A small network was shown many inputs. Here are its activations along a few directions, one row for each input.
In each table, some parts of the input vary, and every possible input appears once, in random order.
A made-up example of a description, with smaller parts first: one of 8 places around a ring, together with either a single point or (one of 2 separate values, together with one of 4 places along a line) or one of 9 places along a line.
Shared parts are said once, and a part with two or three values counts as separate values.

Rows:
row 1: [ -9 -31  -7 -32   6 -38  18  -1  39 -28  34 -13 -14 -19   1  -4 -19]
row 2: [  1  -7  34 -14  -9 -24 -13   1  47 -19   2  -6 -16   9   2 -26   9]
row 3: [-19 -21 -33   0  61   0  17 -21   7 -26  14 -13  11 -29  -5  -8   2]
row 4: [  2 -58 -47  -7  -6   5  10  -2 -11  14  31 -30  11 -12  20 -15  -4]
row 5: [ 32   4 -14  11 -29  18   3  21 -35  39  -5  13   7  25   8  31  -4]
row 6: [-23  40  10  15  17  17  -5 -14 -22  -8 -23  12   6 -14 -16   3   3]
row 7: [-10   1   7  17  45  13 -13 -19  16 -18 -16  -5   8  -3  -4 -29  30]
row 8: [-14  32  36 -14 -35 -18  -5   5   7  -9  -6  10 -18  -3  -9   8 -18]
row 9: [ -3   4  -3   7 -46  22 -11   3 -39  28  -6  -4   5   4   8  -4  -3]
row 10: [ 21  32  25 -10 -18 -23  10  23  12   3  -5  28 -16  19 -10  44 -20]
row 11: [ 11 -35  -6   9 -21  18 -20   0  -2  21   1 -21   7  15  20 -37  24]
row 12: [ 11  40  -2  19  35  12   9   4 -18   3 -22  29   8   7 -16  39   2]
The inputs of row 4 and row 11 match in every part but one. If row 1 is changed in the same way as row 4 into row 11, which row does it become?
Answer: row 2
What do these inputs look like to the network?
Answer: one of 3 separate values, together with one of 4 places along a line
Which other rows does row 5 become when the choice among 3 separate values takes its other values? List them by row number.
Answer: row 10, row 12

Rows:
row 13: [ -3  13  22  -9  -3 -12  -3   1  23 -18   0   5 -12  -2  -6  -2  -5]
row 14: [-11  11  29 -10  -3 -16  -7  -4  24 -18  -5   6 -12   2  -7  -9   2]
row 15: [-14  19  19   2  22   0  -6 -12  10 -18 -16   7  -2  -3 -12 -10  12]
row 16: [  6   2 -16   8   1  15   2   1 -19   8  -6   4  10   3   4   7   6]
row 17: [  1   1   3 -10 -11 -10   7   8   6   5   5   6  -7  -1  -4  14 -11]
row 18: [-4  9 -8  5 15  6  7  0 -8  5 -4  8  3 -6 -8 14 -2]
row 19: [ 11 -10   1  -1 -30   3   0   8 -12  15   7  -1  -3   7   6   0  -1]
row 20: [  6  -2 -10  13  -5  19   0  -1 -26  15  -3  -1   7   2   1   0   9]
row 21: [ -7  19   3   7  22  -6   3  -1   3 -11  -8   7   3 -10  -9   6   2]
row 22: [  9  -1  -2  -9 -17  -6   1   7  -5   5   7   4  -4   5   0   6 -12]
row 23: [  4   5  12  -7   2 -16   4   8  14  -7   3   6 -12   6  -3  15 -10]
row 24: [  2   6   8  -9  -9 -12   9   1  10  -4   5   4  -5   3  -2  13 -13]
row 25: [ -7  21  13   5  22   4  -2  -7   9 -18 -11   6  -2  -7 -10  -3   4]
row 26: [ -2  11  13  -6  -4 -23   2   7  17 -11   1   5  -8  -4  -5   7  -7]
row 27: [ 12 -10   3   3 -32   6 -11   8  -3  22  -1  -5   1  14  11 -10   4]
row 28: [ -1  -2 -10  14  -8  21  -9  -1 -26  19  -8  -8   9   4   9  -3   4]
row 29: [-1 12  2  6 28  0  4  0 -1 -8 -7  8  1  0 -7 15  0]
row 30: [-17 -51 -35   1  38   3   2 -21  14 -16  21 -26  11 -22  10 -36  12]
row 31: [ -7 -55 -20 -21  10 -16   6  -9  29 -15  31 -36  -1 -16  14 -36   4]
row 32: [  5   6 -13   5   9  10   1  -1 -20   5  -2   7   7   1  -4   6  -2]
row 33: [  2 -10   0   0 -33   5  -9   9 -12  18   2  -9  -1   9  13  -3  -6]
row 34: [-3 14 -2  5 17  4  9 -8 -4 -4 -4  6  6 -2 -6 13 -3]
row 35: [  8  -3  -8  17  -7  22 -11  -1 -17  22 -10  -5  12  10   6 -10  14]
row 36: [ 10  -6  -5  -7 -24  -1   2  10  -5   9   4   3  -1   7   9   7  -4]
What do these inputs look like to the network?
Answer: one of 2 separate values, together with either a single point or one of 11 places along a line
The inputs of row 20 and row 19 match in every part but the choice among 2 separate values. If row 30 is changed in the same way as row 20 into row 19, which row does it become?
Answer: row 31

Rows:
row 37: [ -8 -16 -26   1  36  -7  15  -5   9  -9  12  -9   8 -21  -1   3  -2]
row 38: [  7  33   6   8  13  -2   9  10  -8   4 -15  22   0  10 -10  39  -8]
row 39: [ -1 -24  -7   9  14   5  -9  -7  13  -3   1 -15   7  -4   8 -32  26]
row 40: [  4  20 -11   5 -11  16   5   3 -39  12  -6  13   6  -1  -5  20  -8]
row 41: [  6 -17   5  -2 -35  -5 -12   9   4  17   5 -14  -3   9  13 -15   1]
row 42: [  6  17   8  21 -19  18 -16   6 -24  26 -20   4   7  13   3   0   9]
row 43: [-33  55  39   1  -7  -2 -10 -11  -5 -19 -24  15 -10 -14 -20   1  -7]
row 44: [  3 -14   1   0  35   0   0 -12  23 -18   2  -6   1   2  -1 -18  17]
row 45: [ 16  -3  19 -13  -8 -14   0   6  26  -7   5   4 -12  16   0   1   0]
row 46: [  1  12   2  16 -20  26 -11   4 -32  26 -16   1   6  12   6   6   1]
row 47: [-32  21  36 -21 -22 -24  -6  -8  21 -27   1  -2 -19 -18 -10 -14 -15]
row 48: [  2  16  -6  11 -18  26  -1  -2 -37  19 -10   7   8   9   2  15  -7]
row 49: [  0 -13  -6   0  42  -5   4  -8  24 -22   5  -5   1  -2   0  -5   5]
row 50: [ 16  32  22  10   7   9  -4   4  -2   1 -20  21  -2  20 -11  16   8]
row 51: [  2 -18  -8 -12 -34   2   2   1  -9  11  15 -11  -2   4  12  -1 -15]
row 52: [  5  -6  -8 -12  -7 -22  16  13  11   2  15   0  -6  -7   0  21 -20]
row 53: [-43   9  18  -7  21  -9  -6 -25  19 -37  -2 -11  -4 -31 -12 -32   1]
row 54: [ -8 -25 -31  -4  18   8   8 -12 -12  -8  16 -14  10 -18   3 -14   2]
row 55: [  4  23  -9   7   0   7  12   5 -29  10  -5  21   4  -5 -13  28  -8]
row 56: [  1 -22  -1  -7 -36   2  -7   7  -4  17   9 -16  -4   7  15  -9  -7]
row 57: [-10 -28 -26   1  12  17   2 -17 -10  -1  12 -20  12 -10  10 -19   3]
row 58: [  4 -15 -13 -17 -27  -7   9   6 -10   4  19  -4  -4  -5   5   4 -16]
row 59: [  7  -2   4 -14  -3 -25  12  12  19  -4  10   5  -9   5   1  23 -16]
row 60: [ 12  -1  13 -14  -1 -20   4  10  26 -11   8   5 -13  12   1  14 -12]
row 61: [ 14  -6  16 -10 -20 -12  -8   8  21   0   2   4  -9  14   3 -10   6]
row 62: [ -7 -27 -13  10  10   9 -12  -9   2   5   2 -23  10  -5  11 -33  18]
row 63: [ 12  33  16   9  15   2   0   7  -1  -3 -17  23  -3  17  -9  30  -4]
row 64: [ -9 -22 -29  -3  28  -1  14 -11  -3 -10  16  -6   8 -22  -4  -6   2]
row 65: [ 11 -13  12  -4 -30 -10  -9  11  14   8   4  -5  -6  10  10 -14   9]
row 66: [ 12  20  14  19 -15  13 -13   8 -13  17 -22  12   3  14   0   0  17]
row 67: [  4  29  -6  10   8   1  12  11 -17  10  -9  18   4  -3 -10  37 -12]
row 68: [  4 -12 -12 -16 -16 -16  15   8  -1   2  19   3  -6  -9  -3  12 -16]
row 69: [  1 -17  -3   3  24   3  -8 -10  19 -11  -1  -6   5   0   1 -29  23]
row 70: [ 14  29  19  12  -5  11 -12   6  -6   8 -23  22   1  19  -8   5  15]
row 71: [-12 -32 -20   6   9  16  -8 -12  -5   5   6 -26   9  -6  13 -27  10]
row 72: [ -5 -14 -15  -1  41 -10  11  -6  18 -15   7  -6   4  -9  -1   4   1]
The inputs of row 38 and row 59 match in every part but one. If row 40 is changed in the same way as row 38 into row 59, which row does it become?
Answer: row 58
What do these inputs look like to the network?
Answer: one of 3 separate values, together with either a single point or one of 11 places around a ring
Which other rows agree with row 72 in the choice among 3 separate values? List them by row number.
Answer: row 37, row 39, row 44, row 49, row 53, row 54, row 57, row 62, row 64, row 69, row 71

Rows:
row 73: [ -5  34  43 -11 -20  -7 -12   1  11 -11 -13  13 -18  17  -8   8 -14]
row 74: [ 27  19   4  11 -14   0   3  18  -9  20  -9  22   3  11  -8  17  10]
row 75: [  1  16   4  12 -24  19 -15   2 -26  21 -18  10   6   8  -1  -6  11]
row 76: [ 13  23  -6   2 -24   2  10  11 -30  15  -1  21   3  -5 -11  21  -6]
row 77: [ -8 -38  -7 -10  11  -1 -13 -11   6 -19  15 -18  -5 -11   3 -46  17]
row 78: [  6   6 -17  13  -9  31   1   1 -44  23  -6  -3  10  13  11  23 -13]
row 79: [ 11 -45 -18  -8  27  -9  -2   1  16 -12  19 -13  -4  -2   5 -25  15]
row 80: [-12 -22  -7  -4  -8 -11 -16  -3  19 -15   7 -30   4 -12  21 -38   3]
row 81: [  2  34  33  -4 -28  -4  -6   4   0  -5 -14  20 -11   7 -10   5   2]
row 82: [-30  31  18  12  43  -3  -7 -15  13 -27 -20   3   1 -19 -15  -9   9]
row 83: [  8  27  14   9 -29   8  -8   6 -19  13 -14  17   1   1 -10  -4  12]
row 84: [ 20   8  -6  14  -8  11  -4  15 -17  27 -14  15   8  18   1  16   8]
row 85: [ -9 -26 -28 -11  -2 -16   3   3   8 -13  21 -26   6 -19  20 -12 -16]
row 86: [-26  27  -3   6  49  -9  12 -10   3 -25  -8   8   3 -26 -17  17 -10]
row 87: [  7 -29 -18  -2   8 -19  -5  10  29  -8  12 -25   6  -2  23 -16   1]
row 88: [ -7 -32  -3   6   2 -12   5   5  24  23   9 -22  -1  -1   9   0   3]
row 89: [  2  10   3  19 -15  36 -17  -4 -34  20 -18  -6   9  19  12  -2   5]
row 90: [ -5 -33 -26 -20  20   6  22 -28  10 -21  27  -9   6 -16  -3 -17   1]
row 91: [-11  23   7  15  59 -11   4  -3  23 -20 -16   9   3  -9 -13  13   7]
row 92: [ -1  30  23 -18 -15 -12   6   7   0  -9  -1  17 -17  10  -9  34 -32]
row 93: [ -9 -29  -5 -13  14  10   3 -32  20 -22  14 -14   5  -9  -1 -41  19]
row 94: [  5  12 -16   6 -19  14   3   8 -37  23  -5  14   8   2  -2  20  -8]
row 95: [ 10 -37 -16 -11  29   3  14 -20  30 -16  19  -8   6   0   1 -20  17]
row 96: [ 21  26  23  -2 -12 -13   5  16   9   1 -10  25 -10  17  -8  26   0]
row 97: [-22 -28 -13  -3  -9  -9  12  -2   3  18  18 -23   0 -18   5   4 -15]
row 98: [ 21   2  -7  22   1  28  -7   8 -24  27 -14  -1  10  29  14  19   3]
row 99: [  6  30  13 -11 -23 -10  12  10 -11  -3  -2  24 -10   0 -12  30 -16]
row 100: [ 14  26  33  -8  -5 -15  -1  13  20  -4  -9  18 -17  26  -6  30 -16]
row 101: [ -4 -42 -28 -17  17  -6   6  -6  -4 -17  28 -14  -4 -18   2 -22  -1]
row 102: [-26 -24   8   4 -14  -3  -6  -7  14  16   4 -27  -2 -11   7 -22   4]
What do these inputs look like to the network?
Answer: one of 3 separate values, together with either a single point or one of 4 places along a line or one of 5 places along a line
The inputs of row 88 and row 97 match in every part but the choice among 3 separate values. If row 100 is changed in the same way as row 88 into row 97, which row does it become?
Answer: row 92
Which other rows does row 77 become when the choice among 3 separate values takes its other values? List them by row number.
Answer: row 79, row 101
Which other rows does row 92 become when the place on the line of 5 takes its other values? List them by row number.
Answer: row 76, row 78, row 94, row 99
Which other rows agree with row 75 in the choice among 3 separate values? List them by row number.
Answer: row 73, row 77, row 80, row 81, row 82, row 83, row 89, row 93, row 102

Rows:
row 103: [  4   2  -7   5  -5  10   0   1 -15   9  -3   2   5   3   1   5   0]
row 104: [ 10 -12  -7   1 -26   5  -3   9 -13  19   4  -5   1   8  10   0  -2]
row 105: [ -6  17  19  -9   5 -17   2   0  18 -18  -2   9 -10  -4 -10   5  -6]
row 106: [-1  9  1  6  3  4 -2  1 -6  3 -7  4  2  1 -2  5  0]
row 107: [ 0 13  7  1  7 -2  0  1  2 -6 -6  7 -2  1 -5  5  0]
row 108: [-15 -56 -27 -11  30  -8   3 -18  27 -21  27 -34   5 -22  12 -42  11]
row 109: [  4  -1  -4   6 -12  11  -3   2 -15  13  -3  -2   4   6   5   2   1]
row 110: [ 3  6 -1  6 -2  7  0  1 -9  7 -5  4  3  2 -1  3  3]
row 111: [  9  -8  -7   2 -20   9  -3   5 -13  17   1  -2   3   8   7   0   1]
row 112: [ -4  16  15  -5   9 -13   4   0  17 -14  -3   8  -7  -2  -8   9  -5]
row 113: [ -3  14  12  -2  10  -6   2  -1   8 -10  -4   9  -6  -1  -9   8  -2]
What do these inputs look like to the network?
Answer: either a single point or one of 10 places along a line
Start at row 105 and move only the place on the line of 10, one step at a time. The first step leads to row 112. Which rows follow, in order?
Answer: row 113, row 107, row 106, row 110, row 103, row 109, row 111, row 104
